A small network was trained on invented records. Each row is its activation on one of them, seen along a few directions.
Each row is followed by the record's values for the fields Kan, Zabu, Val, Gef, Pep.
Not every record has every field; a missing one is written none.
The largest differences between rows may come from other fields.
In the rows, 500 means zero.
Strong random noise was added to every row along 17 fixed directions; ignore it. To show where, here is one row again and again, with new noise each time:
[527 410 402 450 423 518 459 544 339 533 458 492 472 518 475 412 452 383
 652 500 461 400 461 609 574 411 561 397 595 503 685 633 566 575]
[496 694 518 504 526 583 492 376 760 638 629 671 497 492 374 654 420 455
 506 499 438 725 488 396 390 340 473 535 408 556 611 576 386 540]
[488 548 639 468 539 594 145 506 628 462 543 437 514 434 520 410 539 507
 315 475 621 597 448 397 478 532 532 591 293 366 497 278 499 561]
[621 424 550 307 533 655 424 416 566 437 505 670 491 498 703 581 439 516
 583 616 423 398 506 494 659 545 404 469 359 513 619 412 537 693]
[464 551 565 556 658 565 363 661 626 464 511 226 426 269 402 421 599 495
 442 446 564 485 340 453 522 572 436 502 473 429 391 440 522 431]
[334 623 605 446 547 481 496 403 518 552 540 612 471 562 622 463 266 422
 405 588 452 531 415 494 626 399 577 455 501 425 599 490 573 587]
[470 408 526 533 277 384 317 508 426 353 610 384 590 316 574 496 665 412
 254 447 503 430 426 609 518 541 663 585 431 467 412 374 635 386]
[458 487 499 465 528 589 611 543 566 444 504 493 502 408 498 417 335 473
 579 513 409 536 421 687 648 408 480 300 569 450 486 427 542 696]
[405 592 555 416 615 581 438 580 599 700 602 484 629 422 414 643 390 523
 696 539 501 401 219 515 580 552 418 433 501 492 544 536 659 510]
[414 583 462 468 649 519 560 594 563 473 546 551 454 347 407 556 478 450
 433 487 502 445 286 745 532 579 464 466 568 605 422 465 583 529]
[654 455 613 512 313 625 379 521 552 382 545 325 695 409 501 472 510 438
 701 480 450 517 508 390 381 356 467 413 364 387 482 574 482 421]
[482 645 448 652 497 400 362 505 648 440 428 391 430 428 507 455 512 477
 267 521 558 697 434 497 385 533 526 475 453 473 324 250 461 530]
[571 422 470 386 458 525 368 597 441 535 540 574 527 717 534 742 375 454
 413 520 405 429 603 504 528 627 194 449 440 578 574 546 472 591]
[438 562 538 508 389 400 532 488 541 487 484 585 453 468 476 580 421 521
 459 572 538 551 422 439 551 454 618 394 530 390 592 533 488 620]
[523 484 411 512 523 448 584 518 610 592 452 569 512 550 297 533 490 575
 583 487 533 515 539 497 355 479 448 491 538 581 479 667 343 489]
[604 564 660 624 533 487 419 656 373 353 610 510 565 647 573 590 585 401
 487 378 579 421 532 347 229 449 526 572 498 380 515 578 451 360]
[602 487 492 518 514 333 508 671 619 257 467 607 412 471 635 631 755 654
 366 639 580 351 540 409 540 568 597 549 506 300 344 384 328 596]
[563 535 679 578 598 483 773 664 547 241 472 642 617 713 508 521 338 602
 559 462 563 501 613 499 241 427 413 350 567 350 292 546 278 570]
[684 382 501 420 330 615 404 410 600 276 443 534 436 275 364 558 563 440
 525 505 459 531 526 452 385 498 408 444 347 618 584 634 412 535]

[499 427 451 569 485 401 372 743 309 522 491 444 512 693 540 481 508 495
 474 450 589 414 533 510 563 535 529 457 638 298 564 406 528 633] => Kan=b3 Zabu=v4 Val=e3 Gef=j2 Pep=s3
[354 279 580 505 286 426 331 537 447 562 773 561 783 415 157 707 539 546
 469 280 480 437 405 490 345 521 515 536 505 524 541 591 634 410] => Kan=b7 Zabu=v4 Val=e3 Gef=j2 Pep=none
[595 496 722 543 446 636 547 698 563 434 573 194 542 469 426 535 541 579
 570 430 496 579 635 266 532 428 330 419 410 241 448 623 353 425] => Kan=b7 Zabu=v2 Val=e3 Gef=j2 Pep=s4
[580 508 486 583 656 569 787 497 529 482 642 724 368 494 521 576 669 530
 640 395 424 510 604 473 529 325 627 576 630 465 632 542 401 586] => Kan=b7 Zabu=v3 Val=e3 Gef=j2 Pep=s1
[508 296 560 566 239 342 401 471 373 406 531 665 769 611 445 617 418 580
 649 465 554 398 471 390 294 478 626 398 563 372 561 493 578 578] => Kan=b6 Zabu=v4 Val=e3 Gef=j2 Pep=s4
[483 550 596 601 656 541 517 594 613 563 475 296 416 372 299 341 640 613
 539 355 694 592 490 339 423 480 572 551 521 377 482 555 384 418] => Kan=b4 Zabu=v4 Val=e3 Gef=j2 Pep=s2
[526 595 641 563 557 503 722 589 520 645 532 495 495 547 427 542 636 716
 365 298 822 661 577 544 458 677 596 623 448 450 480 413 391 489] => Kan=b3 Zabu=v1 Val=e3 Gef=j2 Pep=s3
[437 616 626 421 409 527 552 586 733 425 560 544 591 438 302 687 431 629
 299 458 591 732 492 520 456 582 416 445 410 476 374 476 321 564] => Kan=b6 Zabu=v4 Val=e2 Gef=j3 Pep=s3
[436 607 475 450 490 613 417 388 732 606 632 374 572 213 427 454 503 350
 586 584 310 534 352 579 605 301 480 529 405 534 473 570 621 377] => Kan=b3 Zabu=v4 Val=e3 Gef=j2 Pep=s2
[685 676 392 603 565 498 502 594 455 501 544 570 512 648 704 556 690 407
 668 492 515 473 512 473 380 368 651 587 572 432 530 443 455 470] => Kan=b7 Zabu=v4 Val=e3 Gef=j2 Pep=s3
[585 529 588 586 326 565 591 422 472 433 555 511 711 482 510 603 393 506
 638 390 511 653 451 513 322 476 541 370 464 534 489 412 585 520] => Kan=b5 Zabu=v2 Val=e4 Gef=j3 Pep=s5
[557 387 477 523 373 443 593 500 521 545 466 273 381 335 419 624 615 533
 474 492 461 447 581 369 613 626 344 503 474 550 540 726 476 376] => Kan=b4 Zabu=v3 Val=e3 Gef=j2 Pep=s2
[397 693 555 407 556 419 454 684 558 472 281 530 488 595 280 674 292 610
 471 704 654 490 300 419 386 705 288 294 509 457 370 618 420 536] => Kan=b7 Zabu=v1 Val=e3 Gef=j2 Pep=s5
[487 706 686 546 521 475 727 540 432 567 541 508 507 641 539 584 404 489
 397 442 660 585 532 490 439 522 519 550 479 430 537 633 450 391] => Kan=b3 Zabu=v2 Val=e3 Gef=j2 Pep=s4
[480 543 499 375 543 526 488 679 410 464 622 670 560 590 530 553 636 524
 320 483 590 424 525 779 571 573 538 674 463 471 421 413 489 519] => Kan=b1 Zabu=v1 Val=e3 Gef=j2 Pep=s3
[639 315 522 434 552 607 542 324 610 459 442 641 516 374 627 509 521 657
 755 574 486 378 471 441 584 575 503 466 434 516 562 361 573 694] => Kan=b4 Zabu=v1 Val=e3 Gef=j2 Pep=s4
[375 679 481 502 286 250 594 482 503 655 436 400 757 568 420 787 352 550
 504 695 478 450 325 507 357 674 316 418 454 650 211 692 592 148] => Kan=b7 Zabu=v3 Val=e3 Gef=j2 Pep=s1
[579 477 428 419 510 524 565 625 353 421 436 577 506 608 462 457 507 447
 710 576 493 364 543 592 470 428 490 462 565 479 541 691 429 508] => Kan=b4 Zabu=v4 Val=e4 Gef=j4 Pep=none
[511 654 470 695 580 520 580 344 509 466 534 375 465 513 758 363 445 279
 426 430 298 658 543 549 391 338 517 501 546 653 375 350 549 341] => Kan=b6 Zabu=v1 Val=e2 Gef=j3 Pep=s3
[530 487 407 642 422 460 642 539 599 557 671 386 541 416 509 664 562 419
 535 449 283 533 560 495 556 384 410 474 575 507 444 557 493 427] => Kan=b3 Zabu=v3 Val=e3 Gef=j2 Pep=none
[510 632 519 668 426 405 248 626 310 403 504 526 474 759 456 425 536 381
 132 304 734 744 622 482 193 491 651 629 503 398 524 350 364 511] => Kan=b4 Zabu=v2 Val=e3 Gef=j2 Pep=s1
[499 344 540 302 490 604 223 507 483 284 542 555 665 461 514 456 449 405
 324 554 467 314 454 773 428 643 294 586 306 626 300 372 621 468] => Kan=b2 Zabu=v1 Val=e4 Gef=j4 Pep=s4
[455 413 559 395 534 485 419 263 513 678 455 681 497 542 567 340 555 654
 345 432 721 521 544 570 539 635 729 672 371 563 605 296 550 591] => Kan=b4 Zabu=v1 Val=e3 Gef=j2 Pep=s2
[437 410 530 474 564 451 575 585 493 452 494 509 495 519 421 700 428 593
 473 498 407 385 454 470 470 677 261 338 559 599 383 502 530 507] => Kan=b7 Zabu=v1 Val=e4 Gef=j4 Pep=none
[641 527 380 453 393 597 361 569 511 568 520 417 483 400 437 603 669 474
 618 524 506 528 453 511 557 538 474 508 430 530 601 468 509 531] => Kan=b6 Zabu=v2 Val=e4 Gef=j4 Pep=s5
[385 630 614 584 439 297 387 320 672 244 287 655 492 333 463 576 308 585
 527 767 589 525 183 186 229 557 615 293 477 417 391 395 560 578] => Kan=b6 Zabu=v2 Val=e4 Gef=j4 Pep=none
[466 490 447 522 261 468 369 457 495 634 730 466 586 517 493 536 595 405
 281 383 438 675 642 562 592 371 609 670 427 450 598 456 499 480] => Kan=b4 Zabu=v4 Val=e3 Gef=j2 Pep=s3
[431 314 438 564 600 470 358 671 425 249 678 564 537 384 307 476 660 336
 573 430 325 213 428 550 347 320 519 566 692 477 435 642 538 414] => Kan=b4 Zabu=v3 Val=e4 Gef=j4 Pep=s4
[617 687 447 691 377 492 445 454 581 539 554 533 503 450 526 570 633 445
 669 497 535 705 446 299 352 294 765 510 513 362 617 442 458 524] => Kan=b2 Zabu=v1 Val=e3 Gef=j2 Pep=none
[456 692 342 538 578 479 492 612 714 507 464 449 381 514 362 632 380 398
 352 627 323 663 521 516 474 453 204 385 540 573 338 563 329 535] => Kan=b4 Zabu=v1 Val=e3 Gef=j2 Pep=none
[649 594 350 660 616 496 506 626 627 444 509 475 288 541 552 651 631 442
 487 526 367 598 629 343 470 430 346 454 580 455 471 448 326 589] => Kan=b4 Zabu=v3 Val=e3 Gef=j2 Pep=none
[504 550 548 567 430 503 473 445 368 402 420 563 502 538 452 403 388 391
 614 526 559 537 461 432 311 388 570 483 511 457 590 643 535 449] => Kan=b2 Zabu=v3 Val=e3 Gef=j2 Pep=s3
[509 395 370 610 438 371 301 383 537 516 475 496 377 422 434 675 580 512
 478 502 436 519 482 160 428 600 493 515 549 609 630 471 530 533] => Kan=b5 Zabu=v4 Val=e4 Gef=j3 Pep=s4
[513 392 484 576 427 483 689 491 583 369 426 431 593 351 491 325 491 616
 737 566 421 484 452 596 550 359 606 294 588 359 314 396 519 603] => Kan=b7 Zabu=v1 Val=e3 Gef=j2 Pep=s5
[599 357 556 411 664 700 614 617 394 383 567 475 396 469 634 440 604 484
 651 418 419 316 589 507 688 484 447 509 571 468 621 542 487 574] => Kan=b6 Zabu=v1 Val=e4 Gef=j4 Pep=s3
[602 373 584 351 355 692 714 548 441 645 494 304 538 502 564 441 479 652
 555 386 575 598 689 642 830 617 429 416 388 445 605 489 454 613] => Kan=b6 Zabu=v1 Val=e3 Gef=j2 Pep=none

Here are new rows. What are their fields?
[685 445 289 633 279 451 424 569 418 373 394 399 419 470 395 418 622 376
 486 469 491 624 626 569 362 404 537 449 525 498 517 531 377 534] => Kan=b3 Zabu=v2 Val=e3 Gef=j2 Pep=none
[505 645 308 593 588 388 583 544 556 619 427 635 348 608 382 410 594 495
 511 508 603 614 559 519 428 347 688 563 658 463 576 573 302 577] => Kan=b4 Zabu=v4 Val=e3 Gef=j2 Pep=s3
[410 523 618 408 590 576 342 531 477 351 620 698 710 444 437 484 429 432
 469 435 613 407 278 695 345 524 583 583 476 498 445 409 638 518] => Kan=b4 Zabu=v4 Val=e3 Gef=j2 Pep=s4
[466 563 677 540 521 532 728 414 643 355 651 658 591 296 622 576 476 552
 547 483 501 528 365 533 556 424 672 492 508 391 460 355 597 583] => Kan=b3 Zabu=v4 Val=e3 Gef=j2 Pep=s3
[409 427 620 539 348 469 637 585 262 682 654 505 716 645 433 518 480 629
 502 252 715 569 541 619 533 567 682 580 548 393 591 467 580 480] => Kan=b2 Zabu=v3 Val=e3 Gef=j2 Pep=s1
[421 389 467 479 579 552 477 561 404 573 588 634 503 596 403 478 422 489
 429 335 495 522 534 674 537 519 484 477 615 552 599 404 541 687] => Kan=b4 Zabu=v1 Val=e3 Gef=j2 Pep=s3
[452 448 458 447 613 432 362 411 582 496 475 588 565 496 667 536 448 533
 577 673 385 314 385 411 555 551 452 503 518 527 412 376 617 524] => Kan=b4 Zabu=v4 Val=e3 Gef=j2 Pep=s3
[461 557 359 296 516 558 363 365 466 591 351 483 315 301 526 336 526 384
 472 647 513 451 328 737 736 560 579 512 434 670 633 496 664 532] => Kan=b4 Zabu=v4 Val=e2 Gef=j3 Pep=s2
[737 421 461 539 293 526 400 312 593 427 330 389 549 398 618 439 553 556
 620 550 532 615 566 410 405 545 500 412 327 523 462 323 506 554] => Kan=b4 Zabu=v4 Val=e3 Gef=j2 Pep=s2
[577 413 415 630 495 500 498 440 479 428 579 517 340 428 437 517 655 417
 444 357 415 591 639 404 408 439 530 597 536 592 601 508 421 492] => Kan=b4 Zabu=v4 Val=e4 Gef=j4 Pep=none
[420 733 544 425 600 620 517 569 560 400 376 390 411 437 489 330 269 373
 446 623 493 624 386 615 574 444 411 352 482 461 432 541 459 534] => Kan=b6 Zabu=v2 Val=e3 Gef=j2 Pep=none
[559 439 486 467 524 380 696 560 439 452 511 507 446 653 806 659 555 601
 273 571 431 359 707 540 701 716 341 606 496 535 358 433 435 465] => Kan=b6 Zabu=v2 Val=e3 Gef=j2 Pep=s3
[613 618 566 506 670 549 556 688 518 327 491 518 300 531 564 665 591 434
 354 498 510 438 546 456 456 599 331 479 520 509 451 547 394 478] => Kan=b2 Zabu=v1 Val=e3 Gef=j2 Pep=s2
[512 362 516 544 604 573 463 349 500 559 520 607 534 483 486 467 471 561
 599 359 552 513 489 438 383 591 515 598 482 617 586 399 578 533] => Kan=b2 Zabu=v3 Val=e3 Gef=j2 Pep=none
[423 547 737 584 502 483 558 627 342 485 805 505 679 502 519 537 603 416
 452 290 601 385 438 511 410 402 714 684 537 333 549 623 596 283] => Kan=b3 Zabu=v2 Val=e3 Gef=j2 Pep=none
[542 476 323 601 653 589 423 597 553 564 635 487 527 574 543 386 604 419
 599 427 339 532 613 541 509 292 523 628 603 461 460 393 416 530] => Kan=b2 Zabu=v1 Val=e3 Gef=j2 Pep=none
[631 683 470 495 702 571 443 555 374 523 321 411 431 652 631 333 559 388
 528 527 634 423 502 610 319 587 441 576 447 620 421 523 491 305] => Kan=b6 Zabu=v1 Val=e3 Gef=j2 Pep=s2
[493 700 506 413 644 435 537 724 328 625 494 604 382 691 589 481 696 484
 508 573 735 306 470 520 631 464 766 665 609 303 668 691 416 457] => Kan=b4 Zabu=v1 Val=e3 Gef=j2 Pep=s4
